B = [55 27 68 56 21 32 61 68 42 27 97 62 71 28]
B[0]	55
B[5]	32
B[2]	68
B[9]	27
B[10]	97

X = [6.6, 13.4, -2.0, 11.6, -12.0]
X[0]	6.6
X[-2]	11.6
X[-1]	-12.0

A = 8  3  2  4  8  0  6
A[0] => 8
A[5] => 0
A[3] => 4
A[4] => 8

data =
[[-36  11 -40 -48 -20   2  40 -52 -21]
 [ 41  -6 -25  15  37  21   5  37  37]
 [-24   5 -46 -47 -13   8  47 -40 -15]
 [ 45   7  54  77  31  14 -53  66  39]
 [ 39  -9  37  53  25  -1 -42  55  27]
 [  0  19 -42 -18  10  34  39 -13  13]
 [-40  -2 -61 -73 -25  -5  58 -62 -32]
 [-38  16   3 -28 -32   5  20 -42 -31]
 [ 44 -20  -7  30  37  -7 -24  48  35]
 [ -2  18 -45 -22   9  32  42 -16  11]]
data[0][0]	-36
data[4]	[39, -9, 37, 53, 25, -1, -42, 55, 27]
data[8]	[44, -20, -7, 30, 37, -7, -24, 48, 35]
data[6][2]	-61
data[0][3]	-48
data[0][2]	-40
data[7]	[-38, 16, 3, -28, -32, 5, 20, -42, -31]
data[3][4]	31
data[4][8]	27
data[9][7]	-16
data[9][2]	-45
data[9][4]	9
data[:, 2]	[-40, -25, -46, 54, 37, -42, -61, 3, -7, -45]
data[5][6]	39
data[2][7]	-40
data[1]	[41, -6, -25, 15, 37, 21, 5, 37, 37]
data[4][3]	53
data[1][4]	37
data[2][2]	-46
data[4][5]	-1
data[1][8]	37
data[:, 8]	[-21, 37, -15, 39, 27, 13, -32, -31, 35, 11]
data[2]	[-24, 5, -46, -47, -13, 8, 47, -40, -15]
data[7][6]	20
data[6][5]	-5
data[4][4]	25
data[2][1]	5
data[2][3]	-47
data[5][7]	-13
data[5][4]	10
data[:, 7]	[-52, 37, -40, 66, 55, -13, -62, -42, 48, -16]
data[2][5]	8
data[3][6]	-53
data[6][4]	-25

arr =
[[-10.7, 10.0, 3.7, -5.9, 16.5],
 [-17.8, -7.1, -5.3, 12.9, -20.4],
 [-6.7, 10.5, -13.5, 6.7, 14.9],
 [-19.1, -11.7, 5.4, 3.3, 8.6],
 [-1.2, -0.3, -16.9, -17.2, -9.8]]
arr[0][-5]	-10.7
arr[-5][-2]	-5.9
arr[-3]	[-6.7, 10.5, -13.5, 6.7, 14.9]
arr[-3][1]	10.5
arr[4][-4]	-0.3
arr[4][-5]	-1.2
arr[4]	[-1.2, -0.3, -16.9, -17.2, -9.8]
arr[3][0]	-19.1
arr[-3][-5]	-6.7
arr[1][-2]	12.9
arr[3][2]	5.4
arr[0][2]	3.7
arr[:, 1]	[10.0, -7.1, 10.5, -11.7, -0.3]
arr[2][-1]	14.9
arr[:, 4]	[16.5, -20.4, 14.9, 8.6, -9.8]
arr[-1][4]	-9.8
arr[-2][-2]	3.3
arr[1][2]	-5.3
arr[0]	[-10.7, 10.0, 3.7, -5.9, 16.5]

a =
[[  0  -5   4   8  16  12]
 [-13  34  11   5 -41 -34]
 [ 23 -23   4  -1   5  12]
 [ 10 -22  -9 -22  22   4]
 [ 11 -13   0  14  -2   3]
 [ 15   0  16 -19  11   2]
 [ 60  -9  17 -15 -42  -6]
 [-12   5 -22 -12 -13 -31]
 [ 12 -22 -10  16  -2   4]
 [-11   8  -9 -23 -23 -39]
 [ -5  12  12 -10  10   5]
 [ -1  -3   1   6   3   0]
 [ 20 -22 -13 -16  -3  -7]
 [  1  -6   4   7  13  19]]
Rows and columns are counted from 0.
(0, 0) => 0
(1, 0) => -13
(4, 5) => 3
(4, 1) => -13
(12, 1) => -22
(9, 2) => -9
(9, 1) => 8
(6, 2) => 17
(9, 3) => -23
(12, 0) => 20
(13, 2) => 4
(5, 1) => 0
(11, 1) => -3
(9, 4) => -23
(5, 3) => -19
(1, 1) => 34
(5, 2) => 16
(1, 4) => -41
(1, 5) => -34
(11, 0) => -1
(10, 0) => -5
(2, 3) => -1
(7, 3) => -12
(10, 2) => 12
(10, 3) => -10
(9, 0) => -11
(5, 0) => 15
(6, 4) => -42
(2, 2) => 4
(1, 3) => 5
(7, 4) => -13
